These are the activations of a small neural network, seen along a few directions. Each row is one input.
In each table, some parts of the input vary, and every possible input appears once, in random order.
Descriptions start from the smaller parts, as in this example, which fits no table here: one of 8 places around a ring, together with either a single point or (one of 2 separate values, together with one of 4 places along a line) or one of 11 places around a ring.
Shared parts are said once, and a part with two or three values counts as separate values.
In the rows, zero is written as 128.

Other details of the inputs vary at random and push rows far along two fixed directions, the same in every table; ignore that.

Rows:
r1: [184 129 153 134  91 145 163 135  99 128 100 152 173  81]
r2: [ 79 135  61 129 136  68  87 150 192 121 165 130  89 201]
r3: [ 86 126 123 107 156 132 114 122 133  97 128 123  78 173]
r4: [171 116 161 132 114 140 153 130  78 156  99 150 165  85]
r5: [ 80 116 125  81 179 136 127 104 143  81 150 100  64 174]
r6: [138 140  84 149 104  78 110 156 168 138 142 152 128 134]
r7: [145 141 100 171  58  93 113 162 174 140  99 165 158 122]
r8: [102 104 176  76 212 161 151  91  62 104 137 106  78 141]
r9: [133 145 100 132 121  98 116 146 126 140 130 141 131 139]
r10: [118 130 154  85 189 161 167  93  82 129 148 105 117 114]
r11: [191 135 109 167  55  99 139 162 125 172 109 170 204  89]
r12: [150 105 149 111 124 137 156 117  95 146 126 127 157 112]
r13: [ 82 126 125  98 205 112 123 110 126  96 152 109  59 161]
r14: [144 125 107 174  63  79 112 162 168 163 119 164 158 123]
r15: [103 147  98 154  82 110 111 140 185 140 128 143 125 137]
r16: [107 138 118 122 116 134 131 125 161 124 142 128 116 137]
r17: [131 137 113 164  76 102 123 143 163 173 131 151 151 109]
r18: [ 99 113 169  60 194 176 156  87  70  90 126  91  87 152]
r19: [ 88 151 107 124 140 125 120 119 162 116 136 123  92 141]
r20: [123 128 163  81 175 166 157 107  70  97 113 111 113 136]
r21: [136 138 100 152  76 107 127 145 159 174 139 147 167 121]
r22: [107 140 118 110 159 135 120 121 116  97 121 128  86 149]
r23: [ 97 106 179  73 195 171 159  81  82  83 126  96  77 136]
r24: [161 109 165 126  89 161 152 121  90 144  86 143 164  94]
r25: [170 130 162 137 103 147 161 127  88 125  92 149 160  80]
r26: [ 67 170  55 125 127  97  83 141 198 121 148 122  83 188]
r27: [167 109 158 119  89 158 165 121  94 138  99 136 181 100]
r28: [129 142  89 159 105  75 106 152 162 140 131 153 122 131]
r29: [144 102 124 194 162 122  54 142 180  83 164  71 119 122]
r30: [103 122  55 208 147  77   5 159 235  84 180  74 107 179]
r31: [133 152 100 156  71 124 115 145 160 158 106 155 151 113]
r32: [130 139  91 145  90  97 112 157 181 121 123 150 133 145]
r33: [136  81 213 146 250 191 109  81  73  54 150  36  89  94]
r34: [ 93 140 111 103 177 121 129 113 148 123 166 112  84 142]
r35: [134 132  90 147 103  80 111 157 174 141 139 150 133 139]
r36: [ 73 148 113  86 200 130 123 105 123 120 162  99  70 164]
r37: [113 115 122 129 127 103 121 125 144 137 134 129 111 136]
r38: [137 121 187 103 136 195 171  97  66 134 106 125 140  89]
r39: [ 84 150  56 139 144  68  73 149 180 122 150 139  69 183]
r40: [148 152  95 154  60 121 130 148 161 159 114 153 180 110]
r41: [181 130 166 152  84 144 169 126  95 181 103 153 192  48]
r42: [153 101 157 113 123 135 156 118 105 143 128 129 146 102]
r43: [ 72 148  66 126 119  86  80 154 191 106 141 129  84 210]
r44: [156 105 135 209 144 135  47 137 152 106 134  84 133 114]
r45: [172 123 159 124 112 137 158 134  75 156 104 143 177  94]
r46: [158 131 156 132 115 153 155 118  89 171 110 143 162  75]
r47: [142 122 181  95 138 191 184  96  70 128 120 117 155  95]
r48: [117 138  94 147  95  96 115 145 183 159 154 142 130 134]
r49: [ 87 127 112  85 205 116 127 113 122  97 160 105  76 174]
r50: [106 108 179  69 200 172 166  93  84  74 138 101  83 144]
r51: [133 143 131 131  84 146 139 132 126 152 114 137 159 118]
r52: [173 137 153 125 100 152 158 133  76 132  91 145 172  95]
r53: [123 116 122 124 130 105 127 137 145 128 146 135 118 143]
r54: [153 126 146 114 123 149 158 126  98 118 107 135 157 116]
r55: [165 124 182 118 110 168 175 114  63 173 114 133 181  76]
r56: [143 121  96 165  58  89 101 156 163 177 112 161 157 126]
r57: [121 113 170  84 180 152 156 106  65 119 133 111 114 137]
r58: [173 149 106 173  27 117 134 160 172 172 105 169 199  82]
r59: [100 129 106 113 134 119 121 133 150 102 137 125 108 175]
r60: [ 94 128 120 125 134 115 117 130 154 100 129 129  93 162]
r61: [186 118 182 146  77 165 171 122  72 192  97 155 200  51]
r62: [167 109 162 120 100 142 156 125  79 164 107 136 176  97]
r63: [110 157  53 145 100  81  93 159 189 114 135 145 116 174]
r64: [103 120 168  73 207 175 152  93  69  82 118 106  77 140]
r65: [111 112 141 153 221 145  51 110 134  65 167  43  86 158]
Description of these inputs: one of 5 places around a ring, together with either a single point or (one of 2 separate values, together with one of 6 places along a line).
- The inputs of r39 and r6 match in every part but the place on the ring of 5. If r31 is changed in the same way as r39 into r6, which row does it become? => r58
- The inputs of r17 and r21 match in every part but the place on the ring of 5. If r23 is changed in the same way as r17 into r21, which row does it become? => r27
- Change only the place on the line of 6 in r47. List by row number the other rows that result. => r27, r40, r54, r59, r63
- List by row number the other rows that have the place on the ring of 5 in common with r65. => r9, r18, r20, r26, r36, r43, r45, r51, r52, r55, r57, r62
- Change only the choice among 2 separate values in r31. List by row number the other rows that result. => r46
- A walk changes only the place on the ring of 5. It starts at r45 and steps to r4. List the rest of the walk in order. => r13, r35, r49
- A walk changes only the place on the ring of 5. It starts at r44 and steps to r65. List the rest of the walk in order. => r30, r29, r33
